These are the activations of a small neural network, seen along a few directions. Each row is one input.
Each table varies a few parts of the input and shows all the possible inputs, shuffled.
Descriptions start from the smaller parts, as in this example, which fits no table here: one of 8 places around a ring, together with either a single point or (one of 2 separate values, together with one of 4 places along a line) or one of 9 places around a ring.
Shared parts are said once, and a part with two or three values counts as separate values.
In the rows, 128 means zero.

Other details of the inputs shift rows strongly along three fixed directions, in all tables alike. That doesn't count.

Table:
row 1: [110 130 220 146  54 132 103  57  47  85 170 109 149 181]
row 2: [156 117 128 206 143 117  84  89  90 117 103 181 130 206]
row 3: [ 91  99 118 176 207 195  63 120 117 159 108 175 157 161]
row 4: [142 181 125  81 112  82 169 119  78  71 106  94  91  69]
row 5: [108 148 111 147 172 181 102 190 126 176  91 144 114  96]
row 6: [ 96 150 101 102 147 153 145 214 172 185  81  73  96  83]
row 7: [ 99 104 135 138 117 232 114  77  92  96 175 172 173  92]
row 8: [130 104 133  44 147 132 171  80 151 158 163 117 117 108]
row 9: [131 111 130 186 136  95  81 134 141 120  86 103 117 186]
row 10: [121 123 135 156 154 235  60 172 146 133 133 171 139 154]
row 11: [154 147 158  54 122 156 152 115 161 120 149  95 148  60]
row 12: [126 136 135  54 186  98 181  90 147 166 116  85 151  60]
row 13: [151 106 150 120  48 110 130 104  77  50 142 153 156 136]
row 14: [155 143 140 156  92 128  99 161 138 103 112 173  73 172]
row 15: [152  84 126 104  97  68 150  91  90  87 159 119 140 143]
row 16: [148 139 130 141 120 192  99 151 168 166 127 172 128 150]
row 17: [127 121 108 155  95 171 100 168 156 173 129 170 171 139]
row 18: [164 135 125 164 159  82  92 149 170 116 113 121 102 177]
row 19: [156 153 151 112  91  99 160  94  61  69 108 139 102 109]
row 20: [148 142 127  83  70  72 159 138  94  43 133 102 137  98]
row 21: [161 167 132 188 132  98  94 171 116 119  74 130  98 119]
row 22: [122 150  94 162 158  61 110 126 111 102  84 138  79 155]
row 23: [ 83 121  95 112 180 127 138 173 178 177  88  78 111 133]
row 24: [125 100 117 170 104  90  99 117 109 117  97 132  80 201]
row 25: [122 204 144 182 106  32 156 161 133 127 138 125  83 144]
row 26: [103  91 133  94 153 169 135  46  95 164 143 158 145 118]
row 27: [100  76  95 145 183 157  88 181 156 175 142 140 166 150]
row 28: [111 152 113 111 129 137 139 201 189 208  78  76  99  79]
row 29: [ 79 103 192 115  81 190 100  72  90 157 215 149 218 137]
row 30: [ 95  90  95 155 169 164 131 124 154 199 153 184 118 136]
row 31: [ 91 153 193 105 127 173 133  63  71 173 178 141 168 115]
row 32: [ 98 130 130  36  91 148 196 124 139 173 113  85 107  64]
row 33: [139 218 150 134 114  32 143 187 168 151 129 103  53 156]
row 34: [132 121 138 121 112 206 164  85 125 136 162 157 181  83]
row 35: [162 151 130 217 112 109 101 160 129  76 111 153 125 132]
row 36: [107 103 103 136 173 177  81 134 160 163 145 159 107 172]
row 37: [ 66  87  93 134 160 183  93 135 155 198 114 129 114 157]
row 38: [153 123 148 119  86 115 122 130  76  23 139 118 179 120]
row 39: [119  98 105 220 145 121  78 109 102  72 141 180 113 187]
row 40: [156 166 119 153  77  75 146 171 136 119  67  96  81 151]
row 41: [167 148  93 174 138  34 168 144 153 118 111 124  89 154]
row 42: [ 94  78  85 149 154 156  86 157 142 169 152 156 144 160]
row 43: [106  94 106 147 145 174 112 123 161 216 115 126 135 171]
row 44: [188 146 133  69 127  43 191  96 147  96 139  80 107 131]
row 45: [142 132 152 106 116 197 142  74  88 142 134 148 169  95]
row 46: [156 187 108 116 116  78 132 197 162  97  99 117  51 124]
row 47: [107 118 113  64 191 110 201 118 158 137 147  89 146  59]
row 48: [141 157 113 192 137 111 118 193 129  80 106 140 102 117]
row 49: [127 113 134  90 167 115 175  84 155 135 156 101 167  72]
row 50: [132 103 117  46 148  91 173 116 164 160 158  69 181  67]
row 51: [121 110 160 134  60 174  91  71  43  31 129 116 136 149]
row 52: [120 131 102 104 200 127 128 174 194 162 122 109 108 138]
row 53: [112 143 124  57 116 138 219 124 149 154 142 127 121  40]
row 54: [163 121 154 131  71 114 109 115 101  51 143 118 189 108]
row 55: [174  82 138 128  91  85 136  70  82  70 169 121 179 165]
Description of these inputs: one of 5 separate values, together with either a single point or (one of 2 separate values, together with one of 5 places around a ring).
The inputs of row 33 and row 1 match in every part but the choice among 5 separate values. If row 18 is changed in the same way as row 33 into row 1, which row does it become?
Answer: row 9
The inputs of row 46 and row 20 match in every part but the choice among 5 separate values. If row 14 is changed in the same way as row 46 into row 20, which row does it become?
Answer: row 13
Which other rows does row 47 become when the choice among 5 separate values takes its other values? List them by row number.
Answer: row 3, row 23, row 27, row 52
Which other rows does row 28 become when the place on the ring of 5 takes its other values? List them by row number.
Answer: row 6, row 32, row 40, row 51
List by row number the other rows that have the choice among 5 separate values in common with row 45.
Answer: row 2, row 3, row 4, row 5, row 12, row 19, row 21, row 22, row 26, row 31

Table:
row 56: [114 131 133 217 127 171  65 131  95 111 109 193  91 184]
row 57: [ 98  61 116 133 161 231  78 118 124 156 132 159 150 158]
row 58: [154 104 159 163 132 156  82  82  53  26 119 151 140 158]
row 59: [139 120 118 209 149 100  69 169 156 112 128 167 129 191]
row 60: [100 144  91  55 137 112 193 160 177 204 110  88  70  79]
row 61: [125 140 154 201 130  87  71 145 124 149 120 117 102 202]
row 62: [162 142 108  77 104  20 186 136 124  54  91  57  97 101]
row 63: [ 86 109  99 105 129 180 127 149 156 217 130 144 116 106]
row 64: [139 138 110 183 131  74 118 133 133 146 111 155  90 167]
row 65: [153 148 125 171 122  68 127 167 155 148 121 158 107 165]
row 66: [168 125 157 164 108 130 109 101  75  22 132 128 155 131]
row 67: [ 95 178 101  61 152 116 201 172 175 211 107 105  86  34]
row 68: [164 165 153 147  81 114 121 115  91  61 142 147 134 130]
row 69: [136 115 157  60 117 120 198  56 104 128 182 115 172  88]
row 70: [ 89 112 101 107 121 185 134 164 163 215 141 148 133 113]
row 71: [ 82 126 138 104 123 184 103 149 159 216 126  98 139 137]
row 72: [ 99  93  98 137 185 175  99 121 149 185 142 152 158 132]
row 73: [101 121 103 123 178 197 110 156 155 192 110 143 140  85]
row 74: [134 106 107 201 119 119  78 183 137 104 101 144 116 179]
row 75: [183 164 145 117 108  78 154 129 117  32 126  92 132  93]
row 76: [136 178 115 180 113  97 128 186 134 131  97 150  91 133]
row 77: [163 160 130  97 123  21 198  87 119  88 118  89  76 126]
row 78: [121  95 144  74 145 143 163  57 111 100 181 108 197  96]
row 79: [137  73 158  90  98 203 117  71 112  84 174 125 209 114]
row 80: [140 155  79 135 179  32 145 167 164 132  86 100  68 150]
row 81: [114 167 191  55 110 135 166  77 100 115 134  71 162  83]
row 82: [125  86 166  89  74 208 117  75  93 115 190 151 194 122]
What is each input in this table made of?
Answer: one of 3 separate values, together with either a single point or (one of 2 separate values, together with one of 4 places along a line)
The inputs of row 63 and row 64 match in every part but the choice among 3 separate values. If row 62 is changed in the same way as row 63 into row 64, which row does it become?
Answer: row 72
Which other rows does row 76 become when the place on the line of 4 takes its other values? List them by row number.
Answer: row 56, row 67, row 68
